Each row below holds a small network's activations on one input, seen along a few directions.
Each table varies a few parts of the input and shows all the possible inputs, shuffled.
A made-up example of a description, with smaller parts first: one of 3 separate values, together with either a single point or one of 9 places around a ring or (one of 4 places along a line, together with one of 5 places around a ring).
Shared parts are said once, and a part with two or three values counts as separate values.
In the rows, zero is written as 128.

Rows:
R1: [135 144 130 105 137 135  97 183 152 131 113 112  73 147 143 139 162 142
  90]
R2: [144  83 174 113 122 132 116 142  92 153 150 107 159 163  83 193 138 131
 146]
R3: [115 114 150 126 136 133 125 138  96 131 114 145 242 169  58 170  57 120
 178]
R4: [164 133 141 102 119 152 134 169 171  98  68 157 138 118 109 165  71 158
 113]
R5: [126 128 134  99 115 118 130 114 139 103 113 154  47 141 172 106 132 145
 129]
R6: [ 92 157 100 163 129 116 113  76 142 138 147 132  71 107 181  79 113 143
 139]
R7: [ 67 168  82 205 131 186 112 145 169 147 119 125 178  96 136  99  80 136
 148]
R8: [166  89 163 109  99 120 126 109  72 134 143 131 161 165 100 141 159 125
 159]
R9: [115  78  85 113 179 105 195  73 118 127 130 103 150  74 110 115 185  86
  86]
R10: [122 162 130 125 101 112 127 109 169 108 143 145  54 116 172  75 130 120
 122]
R11: [139 157 140 148 108 130 104 125 150 126 128 147  79  96 161  84 169 129
  92]
R12: [ 87 166  83 184 136 151 104 148 180 147  90 138 143  99 137 102  66 154
 110]
R13: [123 102 158 107 119  83 141  85  49 123 173 139 174 163 104 132 118 118
 215]
R14: [148 117 147 118 105 135 143 170 129 106  78 156 176 157 106 174  62 138
 116]
R15: [123 105 167 121 143 109 110 143  53 160 168 107 197 153  75 179 141 124
 172]
R16: [116 175 115 145 107 147 119 179 207 118  83 148 126 108 129  99  84 132
  92]
R17: [143  85 159  95  83  93 145  94  79 116 151 134 144 159 119 137 132 129
 194]
R18: [180 135 152  89 136 135 115 172 142 123 126 113  88 130 122 171 146 141
 105]
R19: [ 92  77  83  97 164  77 215  54 130 110 138 106 137  70 134 113 162  93
 121]
R20: [157 145 124 103 127 137 107 140 139 113 111 143  68 163 153  97 166 129
  97]
R21: [194 126 153  94 117 130 124 129 116 110 116 148  88 118 139 132 159 143
 115]
R22: [116 155 146 149 118 129  95 169 163 146 131 117  84  80 152 126 165 142
  84]
R23: [ 96 155 108 182 157 140  83 138 148 174 144 102  93  98 153 123 136 149
  99]
R24: [147 101 168 124 149 124 123  90  48 145 169 141 183 183  79 144 126 107
 174]
R25: [119 141 119 118 120 153 119 182 179 109  55 156 121 133 129 131  86 159
  98]
R26: [179 131 142  72 111 111 147 114 135  91 131 147  63 138 150 123 121 132
 147]
R27: [142 111 140 103  96 136 134 159 130 121  95 130 212 178  71 160  76 122
 159]
R28: [104 171  90 188 136 171 102 104 127 150 176 109 124 123 160  62 157 109
 144]
R29: [ 75 161 101 196 137 162  89 146 129 171 170  84 136  81 157 110 165 136
 141]
R30: [178 113 159 113 102 112 134 129  76 116 124 147 127 158 136 145 153 125
 120]
R31: [ 79 172  87 172 119 145 121  84 135 132 182 111 108 117 179  61 132 116
 177]
R32: [118 156 104 179 147 143  94  95 134 155 142 130  88 113 162  79 138 137
 105]
R33: [156 106 171 117 125 124 125 162  95 135 132 122 124 156 120 195 132 134
 106]
R34: [ 95  99  60 120 179 116 203 121 180 104  80 100 198  87  76 139 107  90
  92]
R35: [156 103 162 101 101  99 157 104  89 101 136 154 100 165 148 148 107 125
 149]
R36: [102  88  83 111 198 107 184 114 148 136 141  70 151  88  93 157 176  86
  77]
Describe the family of inputs behind these rows.
Answer: one of 4 places along a line, together with either a single point or one of 8 places along a line
The inputs of R3 and R24 match in every part but the place on the line of 4. If R14 is changed in the same way as R3 into R24, which row does it become?
Answer: R30
List by row number the other rows that have the place on the line of 4 in common with R35.
Answer: R5, R6, R10, R13, R17, R19, R26, R31
Which other rows does R1 become when the place on the line of 8 takes its other values? List them by row number.
Answer: R2, R15, R18, R22, R23, R29, R33

Rows:
R37: [126 172 130 155  96 139 102  93 121 127 157 152  57 135 190  49 123 133
 156]
R38: [104  82 110 124 159 108 175  94 108 136 137 103 196 108  89 167 124 108
 130]
R39: [ 66 165  77 199 137 156 124  88 142 146 143 123 159 100 141  62  96 114
 155]
R40: [142 139 116 118 127 128 129  94 148 117 146 121  45 111 175 100 174 125
 105]
R41: [ 95 138 118 189 166 152  81 137  98 191 185  79 191 130 108 146 167 110
 136]
R42: [ 96  87 106 127 180 124 176  99 138 136 133 106 174  79 101 148 147 104
 105]
R43: [168 111 162  89 101 128 130 178 122 107  84 152 165 174  86 172  79 142
 146]
R44: [163  93 158  84 136 107 150  98 118 119 143 134  70 114 145 139 175 126
 103]
R45: [ 71 133  73 168 174 144 155  93 175 134 141  98 143  77 131 115 136 101
 116]
R46: [140 114 137 112 137 103 143 100 131 112 137 138  50 124 165 117 173 122
  93]
R47: [ 79 106  84 157 179 119 165  95 152 131 124 110 152  89 116 128 146 103
  92]
R48: [127 181 104 155  99 147  98 174 190 121  86 148  99 108 159  90 102 153
  94]
R49: [131 161 109 137 126 153 116 172 198 108  83 138  90 105 147 131 111 149
  87]
R50: [108  94 134 138 121 113 155  96  70 127 140 129 234 152  65 148  94 108
 197]
R51: [117 192 110 150  94 164  84 170 170 127  88 151 105 125 159  78  69 161
 133]
R52: [167  93 158  71 123  91 150 101  84 116 147 127  93 148 134 154 153 126
 137]
R53: [137 135 121 115 127 132 128 174 184 111  70 142 103 113 136 143 125 143
  59]
R54: [163 127 174  97  78 123 115 174 104 105  90 158 181 183  80 165  62 146
 178]
R55: [160 125 139  83 135 137 137 181 164 109  75 135 124 114 110 159 126 137
  80]
R56: [160 115 146  80 117 119 136 177 133 112  80 133 140 138 100 180  96 147
 111]
R57: [127 159 114 139 113 115 110 101 137 126 153 136  47 118 190  65 152 139
 131]
R58: [136 164 165 148 122 168  52 222 130 170 140 109 128 153 123 161 126 156
 117]
R59: [ 74 156  60 179 150 136 131  93 162 146 141 103 151  88 132  75 129 109
 125]
R60: [111  83 119 117 146 117 167 100  95 131 141 116 227 146  79 154 115 100
 164]
R61: [173  86 175  90 104  98 147 106  63 108 143 154 119 176 128 142 141 125
 167]
R62: [154 148 173 146 128 141  67 146  69 170 196 104  79 169 141 129 186 133
 143]
R63: [164  97 185  92  80  91 131 101  49 112 151 158 135 179 129 138 125 136
 197]
The inputs of R43 and R60 match in every part but one. If R51 is changed in the same way as R43 into R60, which row does it become?
Answer: R39
Describe the family of inputs behind these rows.
Answer: one of 3 separate values, together with either a single point or one of 8 places along a line
List by row number the other rows that have the choice among 3 separate values in common with R63.
Answer: R37, R40, R44, R46, R52, R57, R61, R62
Which other rows does R50 become when the choice among 3 separate values takes its other values? List them by row number.
Answer: R54, R63
Which other rows does R58 become when the choice among 3 separate values takes its other values? List them by row number.
Answer: R41, R62

Rows:
R64: [141 125 154 125 117 126 114 161 104 132 110 140 169 149 102 162  93 143
 140]
R65: [ 80  98  93 140 163 113 179 106 148 126 120 107 197  88  94 158 110 106
 118]
R66: [200  97 182  67 100 105 137 127  87  98 113 160  80 168 136 151 150 138
 120]
R67: [118 109 131 139 146 119 142  51  82 141 203 108 111 120 145 113 171 107
 174]
R68: [103 113 101 126 157 136 143 133 141 132 109 116 197 127  80 146 105 119
 135]
R69: [150 116 164  97 101 123 114 170 105 123 113 134 130 168 118 170 108 150
 148]
R70: [ 93 191  73 189 161 173  86 148 208 153 121 108  39  66 192  72 161 146
  55]
R71: [102 114 114 142 147  98 139  64  82 147 185 109 135 143 133  95 168  93
 150]
R72: [ 99 206  84 176 109 161  97 140 220 119 100 150  35  79 208  41 104 154
  92]
R73: [189 123 182  72  98 110 119 156 108 112 125 144 111 169 108 152 128 131
 139]
R74: [134 118 132 135 110 145 138 152 124 125 107 131 204 133  91 148 109 121
 135]
Describe the family of inputs behind these rows.
Answer: either one of 2 separate values or one of 9 places along a line
